[111 109 109 104 115 138]
104
[103 103 119 143 122 120 120]
122
[108 143 101 151 145 140]
151
[142 157 149 145]
157
[ 98 129 130 108 132 120 119]
132
[131 125 149 135 132 129 114]
132
---
[[ 98 127 130 123 100]
 [101 123 118 113 121]
 [115 142 143 115 122]] | 122

[[121 122 130 146 106 137]
 [132 118 130 120 119 132]
 [123 131 118 121 132 122]] | 122

[[138 156 150 127 127 136]
 [138 149 147 129 130 136]
 [124 120 119 126 126 126]] | 126

[[139 121 124 124]
 [111 130 133 120]
 [152 126 130 123]] | 123

[[150 129 127 126]
 [122 116 128 133]
 [129 116 130 129]] | 129

[[137 130 112 140]
 [135 142 132 135]
 [104 128 129 124]] | 124

[[130 132 128 113 135 137 123]
 [156 121 150 120 121 132 134]
 [112 130 132 104 156 125 128]] | 128

[[150 142 125 130 130]
 [151 142 125 130 130]
 [151 142 125 130 130]] | 130
---
[[135 132 134 133 123 138 120 138 127 130]
 [120 128 141 129 129 128 124 129 125 126]
 [129 129 131 131 125 132 124 131 127 129]
 [123 133 138 127 135 130 128 132 124 129]
 [127 131 140 131 127 134 122 135 125 129]
 [129 127 103 119 141 116 149 115 131 131]
 [139 137 129 129 128 138 124 141 128 131]
 [140 131 115 127 127 131 130 132 132 130]
 [127 130 131 129 130 130 129 129 126 129]] Answer: 140

[[140 135 140 131 129 139]
 [148 156 146 148 126 147]
 [119 133 120 146 112 122]
 [111 120 113 138 114 113]
 [156 153 153 138 134 153]
 [141 149 140 146 124 141]
 [120 108 122 117 127 119]
 [147 148 145 140 130 145]
 [127 128 127 134 122 127]
 [114 132 116 150 109 118]] Answer: 127

[[120 121 157 157 129 115 129 131 131]
 [128 124 154 153 125 120 125 126 126]
 [146 130 115 115 117 143 119 119 120]
 [121 122 157 156 129 116 129 130 130]
 [119 123 151 151 131 117 131 131 131]
 [140 129 117 117 121 139 122 122 123]
 [143 129 117 117 119 141 120 121 122]
 [145 129 119 119 118 141 118 120 121]] Answer: 143

[[117 132 135 131 126 133 127 122 126 123 134 126 117 129 126]
 [117 127 125 118 133 142 127 133 131 110 125 140 132 111 126]
 [117 130 153 118 130 105 132 133 134 137 128 135 132 118 126]
 [117 127 125 118 133 141 127 139 131 134 117 122 132 142 126]
 [117 130 140 121 133 133 126 135 131 120 119 117 129 137 126]
 [117 129 135 130 133 123 127 117 131 123 132 126 132 129 137]
 [117 130 135 148 126 110 127 133 133 135 125 132 136 124 130]
 [117 130 135 118 133 133 127 147 138 128 122 126 141 129 124]
 [117 130 121 118 129 129 127 133 131 116 125 126 128 130 122]] Answer: 117

[[127 119 118 122 133 119 140 141 149 147 130 125]
 [115 114 127 129 135 139 139 119 115 130 132 119]
 [137 134 143 144 148 104 117 142 113 141 133 122]
 [120 129 115 134 125 136 127 131 121 115 121 129]
 [112 124 132 120 133 119 119 107 137 113 129 148]
 [123 127 135 136 143 132 134 136 142 131 118 148]
 [142 129 136 118 138 116 135 129 118 137 125 134]
 [113 121 135 127 118 148 111 115 132 118 120 124]
 [120 112 119 120 111 129 118 121 127 131 112 131]
 [145 127 129 133 135 145 108 139 121 150 137 121]
 [127 119 110 108 135 146 128 133 129 122 104 121]] Answer: 145

[[131 130 132 131 132 132 129 128 129 125 127 134]
 [127 124 124 126 125 125 123 123 121 125 129 127]
 [143 140 137 134 129 127 125 122 119 121 117 116]
 [124 117 124 128 129 132 129 127 124 128 127 132]
 [140 132 126 121 121 115 117 116 115 119 123 123]
 [112 122 130 134 134 137 138 140 140 147 149 152]
 [134 131 131 132 132 132 134 131 134 131 128 129]
 [128 126 134 135 128 129 126 124 118 114 111 111]
 [131 119 122 119 121 119 119 120 116 115 123 122]] Answer: 128

[[131 132 135 140 145 149 151 151 111 147 140 133 125 119]
 [124 130 135 140 144 146 147 144 111 139 132 124 116 109]
 [135 136 137 140 144 147 151 152 112 152 149 144 139 134]
 [123 118 114 112 112 114 116 120 102 124 127 128 129 130]
 [132 134 135 132 128 122 115 108 109 103 101 101 105 111]
 [138 136 133 130 126 124 123 124 108 128 133 138 143 147]] Answer: 132

[[134 128 100 153 123 130]
 [133 133 151 125 134 124]
 [126 128 155 104 132 128]
 [136 133 135 141 131 127]
 [131 131 142 131 130 129]] Answer: 136
---
[[146 136 146 154 117 127 133 112 148 149 105 139 116]
 [141 129 155 152 132 119 135 110 142 141 108 139 131]
 [137 126 157 149 138 116 136 110 138 137 110 138 137]
 [139 127 156 150 135 118 136 110 140 139 108 138 135]
 [144 134 150 154 122 123 134 110 146 146 106 139 123]] 139

[[128 130 121 138 123 128 130]
 [116 126 127 126 136 124 120]
 [119 128 117 120 128 134 126]
 [110 143 117 148 123 126 123]
 [134 137 127 133 143 120 130]
 [142 115 140 124 126 129 136]
 [137 120 130 120 124 119 144]
 [135 128 124 134 119 133 138]
 [109 152 127 142 132 129 131]
 [114 142 115 137 112 140 123]
 [116 125 123 125 132 145 114]] 114

[[126 135 124 129 121 118 126 123 126 129]
 [130 134 135 131 131 131 122 124 118 123]
 [122 126 122 135 131 129 127 123 117 130]
 [124 129 134 131 123 136 128 126 134 117]
 [131 132 132 127 128 119 132 126 113 131]
 [122 129 130 131 132 126 131 124 118 129]
 [128 129 133 126 126 119 133 135 129 118]
 [121 133 153 128 130 129 127 126 132 122]] 128

[[137 120 136 140 132 117 145]
 [120 138 133 125 137 131 124]
 [129 137 148 137 151 113 149]
 [125 144 147 133 154 115 144]
 [112 148 140 124 150 133 123]
 [108 110 141 149 133 150 118]
 [106 132 135 131 137 148 111]
 [106 126 136 135 136 150 111]
 [121 150 136 119 146 124 129]] 106

[[134 113 127 133 134 124 124 120 128 127 117 133 131 125 140 151]
 [125 135 141 134 124 141 132 122 130 132 118 133 138 126 119 132]
 [119 125 140 131 128 139 135 133 145 121 126 123 141 140 102 123]
 [129 130 124 123 111 143 133 143 138 124 139 131 124 124 135 128]
 [121 128 124 127 117 136 131 134 138 135 128 134 126 130 128 129]
 [132 115 129 123 112 125 129 119 136 136 117 123 127 124 121 127]
 [127 123 134 129 126 132 124 123 121 135 136 141 127 134 141 110]
 [131 135 140 130 138 129 127 125 127 124 126 128 130 128 122 135]
 [124 154 143 120 122 150 134 146 134 124 135 125 146 154 100 117]
 [124 128 135 135 134 136 131 126 128 120 120 132 140 125 118 124]
 [136 143 129 122 131 133 134 133 122 122 125 132 132 141 126 107]] 124
